Each row below holds a small network's activations on one input, seen along a few directions.
In each table, some parts of the input vary, and every possible input appears once, in random order.
Descriptions start from the smaller parts, as in this example, which fits no table here: one of 3 separate values, together with either a single point or one of 9 places along a line or (one of 6 places along a line, together with one of 8 places around a ring).
Shared parts are said once, and a part with two or three values counts as separate values.
In the rows, 128 means zero.

A family of inputs:
row 1: [150 135 153 127 118 130 125 129 119 146 124 117 124 111]
row 2: [134 129 159 130 130 122 125 135 100 127 133 131 123 120]
row 3: [138 107  43  86 111 205 116 127 198 132 140 154 163 205]
row 4: [131 117 155 132 127 117 125 146  96 114 145 122 122 102]
row 5: [138 127 164 131 127 124 124 140 106 131 139 125 127 110]
row 6: [157 141 155 125 114 110 129 107 121 158 107 132 133 138]
row 7: [106 111 138 126 143  90 116 152 102 112 122 115 124 109]
row 8: [162 139 160 126 111 112 129 111 127 162 111 127 137 129]
row 9: [ 95 116 128 135 143 108 125 156  98  96 126 106 117  95]
row 10: [146 114  72 108  97 186  94  96 194 150 131 143 148 182]
row 11: [106 140 136 150 146 126 152 133 104  96 148 116 104  88]
row 12: [138 136 142 123 132 116 118 129 113 142 113 120 124 120]
row 13: [120 107  56 100 115 161  87 109 191 156 107 132 151 183]
row 14: [117  98  29  80 126 182 108 142 206 140 126 139 170 199]
row 15: [109 124 132 138 141 121 126 149  87  94 139 117 115  98]
row 16: [119 118 143 128 141 104 117 146  91 110 134 125 122 112]
row 17: [ 86 149 130 158 145 111 164 132 123  96 129 122 100  87]
row 18: [114 141 142 154 134 137 161 128 104  97 155 117 101  89]
row 19: [135 115  63 104 113 174  88 100 181 152 116 143 149 188]
row 20: [146 136 149 126 121 128 126 124 113 142 119 123 120 120]
row 21: [161 136 169 136 125  96 138 104 129 159 114 149 140 150]
row 22: [107 156 140 166 130 134 175 122 113  94 149 132  95  92]
row 23: [150 140 148 122 124  99 121 112 120 158 101 129 136 139]
row 24: [127 118 151 132 130 115 125 141  90 111 140 128 117 111]
row 25: [120 123 144 142 127 134 135 149  92  98 151 112 115  88]
row 26: [142 116  69 107 101 184  96  93 184 149 122 146 144 189]
row 27: [ 92 133 131 146 149 114 151 140 115  98 135 106 107  84]
row 28: [126 129 152 127 141 110 116 140 101 127 127 128 127 120]
row 29: [117 140 146 155 131 139 162 133 111 100 161 111 105  79]
row 30: [142 105  45  86 108 206 115 131 208 133 148 151 167 199]
row 31: [123 128 137 120 134 102 117 136 124 145 102 110 125 117]
row 32: [136 133 144 119 127  85 120 119 131 161  90 119 137 136]
row 33: [117 124 140 142 130 132 135 144  86  94 145 118 110  98]
row 34: [ 99 156 134 162 142 124 166 126 113  94 142 132  98  92]
row 35: [111 156 144 168 127 136 175 126 119  98 155 127  99  83]
row 36: [140 130 158 130 138  71 129 115 139 161  98 136 143 147]
row 37: [153 136 162 132 136  85 130 108 128 158 109 146 142 150]
row 38: [131 106  37  83 123 194 108 133 196 135 133 150 167 204]
row 39: [166 135 174 137 122  98 137 108 135 163 118 144 144 141]
row 40: [112 121 147 123 143  96 115 147 111 129 115 118 129 117]
What do these inputs look like to the network? -> one of 4 places along a line, together with either one of 2 separate values or one of 8 places along a line
Changing only the place on the line of 4 turns row 4 into row 7. The same change can be made to row 39. Which row results? -> row 36
Which other rows does row 5 become when the place on the line of 4 takes its other values? List them by row number. -> row 2, row 28, row 40
Which other rows does row 19 become when the choice among 2 separate values takes its other values? List them by row number. -> row 38

A family of inputs:
row 41: [154 160 139 150 121 119 165  80 178 158 117 165 134 160]
row 42: [138 142 120 146 107 182 140 112 131 117 161 119 110 102]
row 43: [119 144 203 155 157  37 160 137  72 125 109 114 112  84]
row 44: [141 126 129 146 101 190 143 122 121  96 182 135 114 111]
row 45: [143 160 128 147 100 167 156  98 148 139 133 127 108 114]
row 46: [ 90 127  48 111 123 165 113 123 180 128 103 112 128 146]
row 47: [109 143 193 156 146  78 125 141  53 110 125  92  86  46]
row 48: [100 130  66 116 141 119 123 107 210 152  96 153 154 191]
row 49: [150 147 140 141 126 137 174 107 160 138 142 152 134 146]
row 50: [112 157 196 157 137  62 140 129  64 126 100  96  86  55]
row 51: [123 156 197 164 150  23 158 112  90 142  89 123 116  93]
row 52: [ 90  91  45 109 123 186 100 149 152  85 152 121 129 146]
row 53: [ 88 107  40 108 131 179  96 136 161 106 128 105 127 135]
row 54: [150 125 135 127 121 182 157 154 110  88 189 150 135 127]
row 55: [110 127 201 161 142  85 130 152  44  94 143 105  91  50]
row 56: [204  81 147  54 107  94  48 136 157 226  77 134 203 210]
row 57: [100  91  51  89 143 177 116 181 139  82 160 139 149 159]
row 58: [223 107 119  70  78 160  39  72 162 226  86 161 180 240]
row 59: [ 96 114  61 103 149 135 132 133 192 132 116 140 154 178]
row 60: [119 125 204 148 158  82 144 180  36  89 151 117 111  68]
What do these inputs look like to the network? -> either one of 2 separate values or (one of 3 separate values, together with one of 6 places along a line)
Which of the alternatives is row 54? -> one of 3 separate values, together with one of 6 places along a line
Which other rows does row 50 become when the place on the line of 6 takes its other values? List them by row number. -> row 43, row 47, row 51, row 55, row 60

A family of inputs:
row 61: [177 156 158 120 102 117 116  78 173 212  93 159 140 168]
row 62: [181 175 185 158 100  85 153  71 127 163 104 140 107 107]
row 63: [184  91 148  83 102 172  58 127 103 157 136 114 142 141]
row 64: [114 176 112 179 130 160 181  68 169 125 119 122  95  97]
row 65: [176 114 190 128 153  88 155 157 105 136 166 156 165 155]
row 66: [186 170 184 138 100  93 131  79 151 196 102 142 122 138]
row 67: [125 143 133 152 107 187 112 145  68  95 160 105  84  75]
row 68: [130 189 146 188 128 133 178  67 136 122 117 125  78 100]
row 69: [109 135 163 169 156 123 186 155 108  70 185 163 113 110]
row 70: [117 104 144 101 155  62  70 157 124 163  60 114 157 144]
row 71: [ 50 128  66 119 168 102 116 143 150 109 112  93 115  99]
row 72: [ 84 102  57 103 157  86  73 143 148 128  80 124 154 157]
row 73: [156 112 124  85 152 132 149 159 134 132 143 172 180 205]
row 74: [188 109 170 103  98 154  75 134  81 153 143 100 136 109]
row 75: [108 164  85 161 118 169 172  72 202 138 121 117 117 126]
row 76: [115 120  81 105 137 153 179 171 170  85 163 158 158 170]
row 77: [ 99 127 101 124 145 155 189 167 168  75 175 157 139 133]
row 78: [112 131 104 141 107 209 113 146 102  93 160 107  91  75]
row 79: [142 109  79  93 143 144 163 164 151 109 145 175 174 191]
row 80: [ 80 126 165 136 143  55 136 140  71 118  91  89  99  80]
row 81: [124  96  66 110  92 207  86 138 143 100 157 107 118 140]
row 82: [139 139 165 139  94 166 106 133  51 110 153 102 109  71]
row 83: [154 146 125 117  99 137 116  73 188 201  95 159 146 193]
row 84: [177 120 171 127  93 147  95 136  58 131 147 103 124  79]
row 85: [ 97 105 107  95 156  77  61 148 137 148  67 122 159 168]
row 86: [122 109 171 116 145  45  94 159 103 159  69  97 139 117]
row 87: [123 130 193 161 146  99 180 145  87  87 182 161 135 111]
row 88: [163  82 116  79  99 186  54 120 119 141 138 121 138 166]
row 89: [110 117  79 123  99 214 101 143 133  96 162 102 104 104]
row 90: [140 135  74 134  99 151 133  71 200 177 101 155 147 182]
row 91: [160 114 196 152 146  80 170 152  89 110 173 160 151 124]
row 92: [175 110 160 101 159 112 147 160 120 145 149 169 179 183]
row 93: [ 99 128 131 151 154 147 192 161 142  67 182 165 121 106]
row 94: [146 190 180 170 108 107 168  59 119 136 109 132  95  97]
row 95: [118 148  70 146 105 164 156  76 211 151 117 126 136 164]
row 96: [ 53 133  94 134 173  97 133 141 119 106 113  95  92  74]
row 97: [ 63 115  52 110 159  97  96 145 159 111 103 101 137 137]
row 98: [148  77  70  95  93 196  66 124 132 119 143 127 130 156]
row 99: [112 109 175 130 138  39 123 152  80 137  76  93 118  90]
row 100: [ 66 137 129 145 164  75 138 142  86 106 107  91  79  79]
What do these inputs look like to the network? -> one of 4 separate values, together with one of 10 places around a ring
Changing only the choice among 4 separate values turns row 95 into row 97. The same change can be made to row 94. Which row results? -> row 80
Changing only the choice among 4 separate values turns row 88 into row 85. The same change can be made to row 84. Which row results? -> row 99
Which other rows does row 77 become when the place on the ring of 10 takes its other values? List them by row number. -> row 65, row 69, row 73, row 76, row 79, row 87, row 91, row 92, row 93

A family of inputs:
row 101: [149 153 164 144 119 136 133 117 117 140 134 134 117 110]
row 102: [119 123 166 127 154  85 132 163  98 124 123 122 133 107]
row 103: [147 148 160 146 113 131 133 111 112 131 134 145 116 117]
row 104: [126 150 108 138 134 135 157 109 145 125 126 136 125 136]
row 105: [149 125 174 132 118 117 132 129  81 124 137 125 118 112]
row 106: [122 149 110 136 129 136 159 111 143 123 121 142 121 140]
row 107: [101 118  86 135 139 167 132 128 151  97 157 132 122 133]
row 108: [ 97 124  92 128 137 171 133 135 152 106 154 129 120 129]
row 109: [152 149 157 150 120 130 132 109 114 134 140 138 119 114]
row 110: [105 125 148 136 147  72 110 134  90 127 103 101 114  93]
row 111: [123 155 115 132 133 139 158 116 148 133 122 132 122 133]
row 112: [152 129 179 130 124 123 132 135  86 133 135 116 119 103]
row 113: [166 102  84  69 112 146  74 113 193 190  97 145 171 212]
row 114: [154 125 171 136 125 116 131 127  83 127 142 120 121 107]
row 115: [ 99 109  69 120 119 181 126 156 135  79 155 120 122 122]
row 116: [104 128 156 133 147  79 110 142  93 133  95  98 112  89]
row 117: [101 126 152 132 140  72 110 138  89 124  98 105 110  99]
row 118: [162 100  81  79 106 148  74 115 183 185  92 151 180 222]
row 119: [140 143 152 150 111 111 156  99 145 142 122 139 123 126]
row 120: [145 144 150 153 117 110 155  97 147 143 127 132 127 123]
row 121: [143 148 156 148 116 115 156 105 150 151 122 128 124 119]
row 122: [120 119 157 130 154  78 131 155  95 118 129 126 135 110]
row 123: [117 120 161 128 148  78 131 159  94 114 124 130 131 116]
row 124: [ 97 117  88 132 133 168 133 130 149  95 152 137 118 137]
row 125: [102 110  67 122 125 180 126 154 136  82 160 116 126 117]
row 126: [ 98 115  73 115 123 184 127 159 137  91 158 113 124 114]
row 127: [164 101  80  77 112 146  73 108 188 185  97 145 184 216]
Changing only one part turns row 118 into row 127. The same change can be made to row 119. Which row results? -> row 120
What do these inputs look like to the network? -> one of 3 separate values, together with either a single point or one of 8 places along a line
